A small network was shown many inputs. Here are its activations along a few directions, one row for each input.
In each table, some parts of the input vary, and every possible input appears once, in random order.
Descriptions start from the smaller parts, as in this example, which fits no table here: one of 6 places along a line, together with either a single point or one of 9 places along a line or (one of 2 separate values, together with one of 8 places around a ring).
Shared parts are said once, and a part with two or three values counts as separate values.

Other details of the inputs vary at random and push rows far along two fixed directions, the same in every table; ignore that.

Rows:
R1: [-17  14   5 -16  29   0 -33   5  24 -56   1   8   4  -2  20  13]
R2: [-15 -17  31 -33  -8 -11 -29  10 -42  11  -6 -25  14 -26 -16 -44]
R3: [  4   3  10 -22   8  -6 -27   7  18 -18   0  -1  11   7  -2   5]
R4: [ 18  11 -33  33   1   6  33 -11   7  31   0  11 -24  16   2  21]
R5: [ -2 -21  -9  26  12  -6  16  -2  22  -7   0   5  -9  10  -2  35]
R6: [ 14 -41 -13  13 -39  -5  25   6 -31  32   9 -29 -26  23 -15   2]
R7: [ -5 -37 -11  19 -31   3  20   0 -45   4  10 -40 -27   4  -2  -2]
R8: [-18  38  -5 -22  18   2 -22 -20  28 -22 -15  34  19 -24   8  -3]
R9: [  7  -7  10   5 -27  24  25  -7 -31  31   3 -25 -14  -5 -21 -17]
R10: [  1 -35  10  15 -21  -7  11   1 -39  37  10 -17   4   0  -7 -26]
R11: [ 12 -38   3  28 -35  -4  27   7 -41  45  12 -19   0   8   0 -18]
R12: [ 13 -28  -6  33 -25  -9  29   7 -17  36  13  -5  -6  20   9  -8]
R13: [ -3  -1  22 -31   1  -4 -36  13  -2 -16   3  -7  13  -4  -6  -7]
R14: [  5 -16 -22  33  -4   1  23   5  14 -11   8 -13 -14  12  17  31]
R15: [ -3  35  -3 -21  -5   2 -17 -16   5 -16 -14  16  14 -22   8 -15]
R16: [ 21 -16 -24  29  -2  -9  25  11  44   7  11  12 -17  33  10  40]
R17: [  9 -34   2   6 -29  -5  10  10 -24  21  13 -27 -11   4 -22  -1]
R18: [ -9  -1  16 -29  21  -6 -37   3  19 -19   2   4  13  -4 -10   3]
R19: [ -7 -35   0  16 -27   3  12   5 -42   0  13 -40 -16 -10  -9  -3]
R20: [ -7 -13 -23  32  24  -1  15   0  42 -22   8   9  -8   8  16  43]
R21: [-16   2  12 -14  18   5 -32   7   5 -44   0  -5  11 -12  11   4]
R22: [ 18  17 -20  22  14  16  39 -10  44   8   0  14  -9  18   1  25]
R23: [ -4  10  31 -32 -18  20 -12  -9 -41   5   0 -22 -10 -16 -20 -39]
R24: [-10  41  -8 -18  15   1 -15 -15  30 -24 -11  36  20 -21  11   0]
R25: [-11   4  22 -21  12  -5 -31   4  -2 -39  -6   1   4   0   2   3]
R26: [ -8  -6  39 -32 -17  -7 -33   5 -54   6   2 -23  24 -13  -3 -53]
R27: [ 16  -2 -18  38 -26  14  33  -4 -24  47   1 -12 -19   3 -14   2]
R28: [-14  21  20 -26  15  18 -11 -15   3  -2  -2  -1   3 -14 -17 -15]
R29: [ -8  32  -9 -27   0   1 -15 -19   0 -16 -14  23   5 -16  12 -14]
R30: [ -2  19   9 -26  31 -16 -26  15  31 -21  -9  18  25  -2  14  -4]
R31: [ 10 -39  -3  31 -39  -2  32   3 -38  19   3 -37 -22  11 -11   9]
R32: [-13  -9  28 -44 -12 -11 -32  12 -54   4  -7 -25   9 -16  -8 -49]
R33: [ -7  12  27 -42  -7  21 -18 -13 -44   1  -5 -21  -6 -16 -20 -41]
R34: [ 15  -8 -24  31   7 -17  33  17  45  16   1  19  -6  24  21  26]
R35: [ 19  26 -33  35  15   6  25  -8  36  15  -5  20  -8  15   3  26]
R36: [ 16 -22 -21  33   0 -14  39  16  21  27   7   7  -4  12   6  22]
R37: [ -2  21  18 -22 -13  11 -28  -8 -46   8  -8 -15  -6 -19 -19 -39]
R38: [  8  18 -14  16  22  17  33  -9  46   5   3  21  -5  12  -5  26]
R39: [ -8  47   3 -16  36   8 -29  -7  21 -16  -7  27  14 -12  -6   1]
R40: [ -9  41  -3  -6  39   9 -22 -12  30  -6  -8  29   9  -8  -3  10]
R41: [ -8  10   9  -8  31  -4 -20   8  33 -41  -5  19  13   6  11  29]
R42: [ 15 -13 -26  36  11 -12  35   4  30  21   9  27   1  36  26  21]
R43: [  9 -35   5  20 -29  -7  22   6 -43  39  16 -17   2   4  -6 -20]
R44: [ -3   0  15 -17   8 -11 -17  19   2  -1  -5   2  18  -9   5 -14]
R45: [ -7  42  -8 -20   9   0 -18 -14  27 -25 -13  35  10 -16  17  -5]
R46: [-17  -8  24 -32  -5  -4 -29   1 -38 -26  -6 -19  -1  -2  -8 -15]
R47: [-10   8   8  -9  35  -7 -18   4  33 -43  -2  20  12   3   5  28]
R48: [ 14  12 -41  39 -12   4  42 -11  38  16  -6  30  -5   2  16  27]
Each input here is: one of 6 places along a line, together with either one of 3 separate values or one of 5 places along a line.
The inputs of R17 and R13 match in every part but the place on the line of 6. If R47 is changed in the same way as R17 into R13, which row does it become?
> R41
The inputs of R36 and R30 match in every part but the place on the line of 6. If R43 is changed in the same way as R36 into R30, which row does it become?
> R26
A walk changes only the place on the line of 6. It starts at R33 and steps to R23. List the rest of the walk in order.
> R22, R9, R38, R28
List by row number the other rows that have the place on the line of 6 in common with R12.
> R1, R16, R23, R25, R34, R37, R45
Change only the choice among 3 separate values in R8. List by row number the other rows that result.
> R28, R40
List by row number the other rows that have the place on the line of 6 in common with R42.
> R4, R6, R7, R29, R32, R33, R46

Rows:
R49: [ -4 -13  22 -33 -10 -16 -32  12 -27  -9  -1 -11  13   1   0 -22]
R50: [ -3  15  11 -28 -24  -5 -20  -3 -33  13  -8  -6   5 -19  -4 -38]
R51: [  7 -28  -3  13 -30   9  24   2 -26  14   7 -36 -25  -1 -18   5]
R52: [  2 -22 -16  24  -9  -6  19   7  13 -13   1  -7 -19  19  15  28]
R53: [ 15 -20  -7  11 -16  -6  20  10  -1  29   5 -10  -9  13 -11   3]
R54: [  3 -27  -1  21 -25   4  20   2 -28  22   5 -30 -16  -1 -19   3]
R55: [ 6 22 -3  4 30  8  5  0 35  1  1 24 10 10  6 10]
R56: [ 20   7 -14  11   3   2  23   2  17  22   1  13  -9  20  -4  10]
R57: [  0 -27   3  19 -13   2  20   1 -17  24   8 -18 -10   0 -13  -1]
R58: [  6   6 -27  29 -10   1  23 -13  10  10  -6  10  -8  -3   8  13]
R59: [ -4  21 -13  -7  -5   7  -2 -14  11 -19  -8  13  -2  -8   6   4]
R60: [  9 -17 -14  26  14 -14  15  12  37  -4   7  19   7  23  23  25]
R61: [ -4  27  -2  -4  28  10 -15  -8  24 -15  -4  13   3   2  -1  11]
R62: [ -4  30   4 -17  16  -3 -16  -3  14 -11  -9  23  21 -17  12 -18]
R63: [-12   2   9 -14  20  -7 -32   9   9 -38   1   7  13  -3  13  12]
R64: [  9 -12  -3  20   5  -3  23   5  22  15   8   6   3  13  -1  16]
R65: [-16   7  17 -24 -19   3 -17 -10 -53   5  -9 -13  11 -31  -9 -44]
R66: [-16  -2  12 -14  26 -10 -29   8  11 -29   3   9  17  -2  17   1]
R67: [ -9  24  11 -17  32   9 -18  -6  12 -13  -2  16  10  -5  -2  -6]
R68: [ -5   8  14 -20 -13  18 -12 -12 -28  -5   0 -20 -13  -9 -17 -14]
Describe the family of inputs behind these rows.
> one of 4 places along a line, together with one of 5 places along a line
Change only the place on the line of 4 in R61. List by row number the other rows that result.
> R54, R58, R63
Change only the place on the line of 5 in R49. List by row number the other rows that result.
> R52, R60, R63, R66

Rows:
R69: [ 21  -7 -22  27 -14   8  43  -7  21  19   3   1 -23  26  -2  28]
R70: [ 20  -6 -24  34 -23  -1  33   0   2  29   5  -1  -9   5   7   9]
R71: [ -8  34  -2 -16  24  -6 -23  -1  35 -20  -9  34  23  -9  11   8]
R72: [  3  10   3  -4  -1   1  -4   0   3  13  -2   7   7  -5 -11  -4]
R73: [-12   0   6  -6 -17   7 -13  -7 -34  -2  -6 -20 -10 -19  -9 -14]
R74: [ 13 -23 -22  44   5  -3  35   7  16  18   7   2 -11  27   1  29]
R75: [-17  24   6 -14  20  10 -15 -13  15 -34  -3  12  14 -18   8   1]
R76: [  0  11   0   1  36  -4  -7   9  52 -25   3  31   9  17  14  26]
R77: [ -7   7  10 -23  27  -6 -26   5  29 -23   3   9  14   2   1   4]
R78: [ -1   6  14 -13 -13   7  -7   1 -33  17   2 -16   0  -5  -8 -32]
R79: [  1 -13  12  -8  -2  -3   0  14  -6   2   1 -18   0  -3  -6  -4]
R80: [ -1   2   8  -8   2   1   4  -5 -14  17  -1  -2  -1  -2  -3 -18]
R81: [ -6  22  -2   4  33  16   3  -9  39 -23   1  20   8  -2   4  19]
R82: [ -3   0  11 -17 -14   7 -12  -2 -39   4  -1 -25 -13  -9 -24 -17]
R83: [ 13 -17 -16  31 -15  -1  39  -5   2  40   0   1 -12  10  -9   7]
R84: [ 12 -11 -31  32 -18  -1  34  -4  -2  15   1  -6 -26  10   0  23]
R85: [ -6  -5   8 -12 -19  -3  -7  -7 -32  14  -7  -6   4 -18  -8 -27]
R86: [ -4 -18   2  -7 -12  -5 -10   3 -15  -4   6  -6   2  -3   1  -6]
R87: [  9 -13 -19  37 -12  11  33  -5  -2  26   3 -13 -28   9 -10  20]
R88: [ -6   2   4 -12  -9  -2  -1  -6 -26   9  -4  -2   2 -10   2 -25]
R89: [ -5 -18  14 -14 -18  -6  -9  13 -29  -4  -4 -23   1 -15  -3 -19]
R90: [ 26  -2 -24  39  -7   3  39   0  23  33   6   7 -11  17   3  20]
R91: [ -7 -16  20 -10 -24  -7 -13   6 -38  -5   2 -20  -2  -9  -3 -22]
R92: [ -5  24   6 -30   6   2 -21 -10  13 -31  -9  12   5  -2   6  -2]
R93: [-10  -4  14 -12   3  -9 -24   3 -22 -17  -3 -10  11  -6   2 -12]
R94: [  3   1 -23  14  23 -12   5   4  56 -18   3  26   5  16  20  33]
R95: [ -3 -13  21  -9  -4  -1 -13   5 -29   2   5 -18   3   0  -7 -11]
R96: [ -8  10   9 -24  34  -3 -28   3  34 -26   3  19  17   4   7  11]
R97: [ -9  11   8 -14  27  -6 -29   6  17 -34  -3  19  20   1  17   8]
R98: [ -2   2   6 -11 -21   5  -8  -1 -38  12  -2 -14   1 -10   0 -34]
The inputs of R75 and R81 match in every part but one. If R94 is changed in the same way as R75 into R81, which row does it become?
> R77
Describe the family of inputs behind these rows.
> one of 2 separate values, together with either one of 4 places along a line or one of 5 places around a ring or one of 6 places along a line
Change only the choice among 2 separate values in R83. List by row number the other rows that result.
> R85
